M = [154 132 129 129 144 106 123 145 118 135 153]
M[0] => 154
M[4] => 144
M[1] => 132
M[9] => 135

arr = [[142, 135, 116, 127, 120, 121, 140, 126, 139, 120, 129, 124, 126], [138, 130, 147, 119, 130, 134, 133, 121, 139, 132, 149, 117, 131], [116, 119, 147, 114, 135, 119, 136, 126, 122, 125, 118, 131, 136], [117, 109, 135, 112, 133, 139, 147, 120, 117, 131, 118, 129, 140], [126, 119, 130, 123, 125, 132, 140, 110, 127, 120, 134, 120, 123], [140, 139, 123, 125, 118, 126, 128, 131, 127, 124, 134, 126, 134], [121, 119, 134, 118, 125, 132, 130, 111, 131, 133, 130, 130, 121], [132, 125, 142, 118, 112, 137, 123, 118, 141, 128, 149, 126, 122]]
Rows and columns are counted from 0.
(0, 0): 142
(2, 8): 122
(1, 9): 132
(3, 6): 147
(6, 2): 134
(6, 12): 121
(0, 10): 129
(3, 4): 133
(6, 0): 121
(6, 3): 118
(3, 2): 135
(4, 10): 134
(3, 0): 117
(3, 3): 112
(5, 10): 134
(1, 3): 119
(4, 2): 130
(7, 4): 112
(4, 5): 132
(2, 6): 136
(2, 12): 136
(1, 5): 134
(0, 12): 126
(5, 8): 127
(0, 11): 124
(4, 11): 120
(3, 8): 117
(4, 8): 127
(1, 10): 149
(0, 5): 121
(1, 0): 138
(6, 7): 111
(2, 3): 114
(7, 3): 118
(6, 9): 133
(7, 10): 149

grid = array([107, 110, 145, 154, 143, 143, 144, 142, 144, 142, 143, 153, 118])
grid[0] = 107
grid[-8] = 143
grid[9] = 142
grid[-12] = 110
grid[12] = 118
grid[4] = 143
grid[2] = 145

B = [103, 123, 149, 138, 134]
B[0]	103
B[1]	123

W =
array([[124, 111, 132, 111, 143, 138, 136, 108, 120, 103, 101, 138, 141,
        109, 145],
       [146, 115, 114, 106, 142, 143, 144, 115, 152, 134, 135, 106, 105,
        105, 141]])
W[0][-15] -> 124
W[-1][-14] -> 115
W[:, 14] -> [145, 141]
W[0][5] -> 138
W[1][-13] -> 114
W[1][-5] -> 135
W[1][-8] -> 115
W[:, -8] -> [108, 115]
W[0][10] -> 101
W[-2][-9] -> 136
W[:, 9] -> [103, 134]
W[:, -3] -> [141, 105]
W[0] -> [124, 111, 132, 111, 143, 138, 136, 108, 120, 103, 101, 138, 141, 109, 145]
W[-2][-11] -> 143
W[-2][14] -> 145

A =
[[129 121 127 134 132 126 131 136 128 125 134 123 120 132 119]
 [128 108 124 128 145 125 139 143 128 121 156 108 115 145 104]
 [129 127 128 129 128 128 128 129 128 128 127 128 127 128 127]]
A[0, 0] -> 129
A[1, 3] -> 128
A[:, 12] -> [120, 115, 127]
A[2, 0] -> 129
A[:, 0] -> [129, 128, 129]
A[2] -> [129, 127, 128, 129, 128, 128, 128, 129, 128, 128, 127, 128, 127, 128, 127]
A[0] -> [129, 121, 127, 134, 132, 126, 131, 136, 128, 125, 134, 123, 120, 132, 119]
A[1, 2] -> 124
A[1, 1] -> 108
A[0, 13] -> 132
A[1, 11] -> 108
A[:, 4] -> [132, 145, 128]
A[2, 2] -> 128

m =
[[151 132 139 146 110 133 152 156 145 128 128 143 135 134]
 [121 137 121 121 126 131 119 118 115 136 141 115 128 126]
 [118 128 119 129 148 123 124 133 114 123 127 115 131 127]
 [122 124 127 126 152 126 125 125 128 130 125 129 128 126]
 [140 128 134 130 104 133 135 128 136 130 128 133 127 128]]
m[-5,-14]: 151
m[-3]: [118, 128, 119, 129, 148, 123, 124, 133, 114, 123, 127, 115, 131, 127]
m[:, -11]: [146, 121, 129, 126, 130]
m[-1,5]: 133
m[2,0]: 118
m[-4,12]: 128
m[:, -10]: [110, 126, 148, 152, 104]
m[1,0]: 121
m[-1,2]: 134
m[-5,-5]: 128
m[-1,-3]: 133
m[-5,-8]: 152
m[1,-4]: 141
m[3,8]: 128
m[-1]: [140, 128, 134, 130, 104, 133, 135, 128, 136, 130, 128, 133, 127, 128]
m[-5,-9]: 133
m[1,1]: 137
m[-2,13]: 126
m[-2,-9]: 126
m[-1,0]: 140
m[-3,6]: 124
m[:, 1]: [132, 137, 128, 124, 128]
m[3,-4]: 125
m[4,-1]: 128
